These are the activations of a small neural network, seen along a few directions. Each row is one input.
Each table varies a few parts of the input and shows all the possible inputs, shuffled.
Descriptions start from the smaller parts, as in this example, which fits no table here: one of 5 places around a ring, together with either a single point or one of 9 places along a line or (one of 3 separate values, together with one of 4 places along a line).
Shared parts are said once, and a part with two or three values counts as separate values.
In the rows, 128 means zero.

Other details of the inputs vary at random and push rows far along two fixed directions, the same in every table; ignore that.

Rows:
row 1: [ 84 114 114  86 123  93 126 120 130 136 144]
row 2: [198 156 153 155 162 146 138  89 132 110 109]
row 3: [104  85 108 111 127 121 121 144  97 156 144]
row 4: [170 181 133 142 103 160 130 147 103  86  61]
row 5: [ 82 105 114 105 123  92 125 121 128 143 152]
row 6: [ 95 139 115  78 107 108 127 137 103 139 137]
row 7: [184 158 133 137  97 164 125 141 129  93  73]
row 8: [ 22  70 158 213 169 128 112 144 224 171 221]
row 9: [ 70 126 111 111 125 118 138 155 149 138 150]
row 10: [125 124 182 244 176 150 125 113 220 126 166]
row 11: [ 99 163  86  61  68 125 159 173  68 109  66]
row 12: [208 161 139 129 146 138 140  86 116  92  85]
row 13: [208 205  86  59  69 154 158 137  57  54   5]
row 14: [ 70 119 112 117 110 147 108 163 127 128 132]
row 15: [201 112 152 189 176 136 132  81 160 121 132]
row 16: [192 110 164 204 177 151 126  92 175 136 153]
row 17: [ 90 110 131 115 118 112 118 146 127 163 171]
row 18: [ 95  95 113 105 117  98 121 129 125 151 154]
row 19: [211 173 159 148 132 136 133 103 142 112 119]
row 20: [ 84 100 108  96 142 108 127 122 107 139 135]
row 21: [208 137 163 185 165 152 130  99 145 127 128]
row 22: [ 83  90 110 118 146 107 127 122 109 146 147]
row 23: [208 137 163 172 138 140 128  97 173 123 139]
row 24: [ 84 124 116  85 121  97 125 123 127 134 149]
row 25: [110 104 110  91  98 108 121 145 109 150 142]
row 26: [103 124 111  93 120 124 125 151  72 149 130]
row 27: [ 69 135 110 105 101 144 111 175 100 124 113]
Description of these inputs: either one of 3 separate values or one of 6 places around a ring or (one of 2 separate values, together with one of 9 places around a ring).
Which other rows belong to the same alternative as row 7? List them by row number.
> row 4, row 8, row 10, row 14, row 27
Change only the choice among 2 separate values in row 16. List by row number the other rows that result.
> row 23

Rows:
row 28: [ 59  96 116 118 137 114 122 139 123 153 161]
row 29: [148 138 126 123 127 132 133 123 111 116 107]
row 30: [148 143 123 111 123 128 135 122 117 116 109]
row 31: [ 60  99 114 107 125 105 121 138 133 153 163]
row 32: [146 130 124 124 120 136 126 134 114 121 112]
row 33: [153 139 127 116 115 124 132 126 120 121 115]
row 34: [149 135 122 122 120 133 134 131 109 120 105]
row 35: [156 139 123 124 120 135 135 129 109 117 101]
row 36: [152 135 129 121 117 135 126 131 111 125 113]
row 37: [159 138 188 244 188 156 127  92 240 116 161]
row 38: [146 141 123 116 126 128 131 122 112 116 107]
row 39: [106 127 151 189 152 146 123 125 192 128 158]
row 40: [ 66  99 119 114 129 110 119 146 125 162 171]
row 41: [ 54  89 119 119 130 115 114 149 127 165 173]
row 42: [148 140 124 112 115 123 131 122 121 117 111]
row 43: [143 128 124 124 120 135 126 135 115 123 113]
row 44: [139 132 127 117 118 122 131 127 123 126 124]
row 45: [140 136 127 121 131 127 134 119 129 121 121]
row 46: [140 138 123 119 128 127 130 122 115 118 113]
row 47: [149 138 130 120 120 128 129 128 114 127 122]
What do these inputs look like to the network?
> one of 2 separate values, together with either a single point or one of 9 places around a ring
Changing only the choice among 2 separate values turns row 45 into row 30. The same change can be made to row 44. Which row results?
> row 33

Rows:
row 48: [117 131 133 126 133 115 129 118 149 131 145]
row 49: [ 98 129 133 127 135 118 126 126 147 137 152]
row 50: [125 110 127 132 145 123 125 115 127 136 139]
row 51: [189 139 157 183 147 146 132 108 155 117 121]
row 52: [ 68 111 117 124 122 130 119 153 137 144 152]
row 53: [154 116 132 133 139 119 131 107 135 132 135]
row 54: [162 131 149 165 137 139 125 119 148 126 131]
row 55: [202 158 131 132 114 156 135 132 100 102  77]
row 56: [112 138 133 131 136 125 129 125 141 128 138]
row 57: [126 122 136 134 140 125 123 123 127 140 145]
row 58: [ 99 114 120 119 134 110 132 120 145 136 147]
row 59: [ 46  99 109 109 136 110 125 136 134 148 161]
row 60: [114 114 130 141 133 140 119 141 133 142 146]
row 61: [103 124 129 138 131 129 120 129 146 122 132]
row 62: [210 164 133 123 101 153 130 133  97 100  74]
row 63: [109 128 133 138 121 128 126 137 145 129 136]
row 64: [134 122 137 146 149 129 127 116 131 135 141]
row 65: [108 142  81  37  72 114 135 158  55 115  81]
row 66: [176 152 149 166 158 141 139  94 161 102 114]
row 67: [ 54 113 118 118 137 114 127 140 133 147 159]
row 68: [ 97 121 100  80  94 124 118 160  72 129 104]
row 69: [ 92  93 116 114 135 111 120 127 124 152 157]
row 70: [111 146  92  70  75 130 136 171  64 113  76]
row 71: [124 113 132 124 134 114 123 121 131 146 153]
row 72: [141 135 131 126 132 118 137 111 146 123 131]
row 73: [185 160 148 152 122 149 130 120 148 102 101]
row 74: [129 121 137 131 137 122 122 121 130 142 149]
row 75: [102 105 125 130 147 122 125 125 122 143 146]
row 76: [102 122 130 146 136 137 127 137 149 132 141]
row 77: [162 168 109  86  75 134 139 153  74  96  59]
row 78: [173 134 148 171 146 148 133 117 144 120 118]
row 79: [170 123 141 143 143 122 132 101 143 131 137]
Changing only one part turns row 79 into row 72. The same change can be made to row 50. Which row results?
> row 59
What do these inputs look like to the network?
> one of 2 separate values, together with either a single point or one of 6 places around a ring or one of 9 places around a ring
Change only the choice among 2 separate values in row 49. List by row number the other rows that result.
> row 74
Change only the place on the ring of 6 in row 55. List by row number the other rows that result.
> row 51, row 54, row 60, row 62, row 78
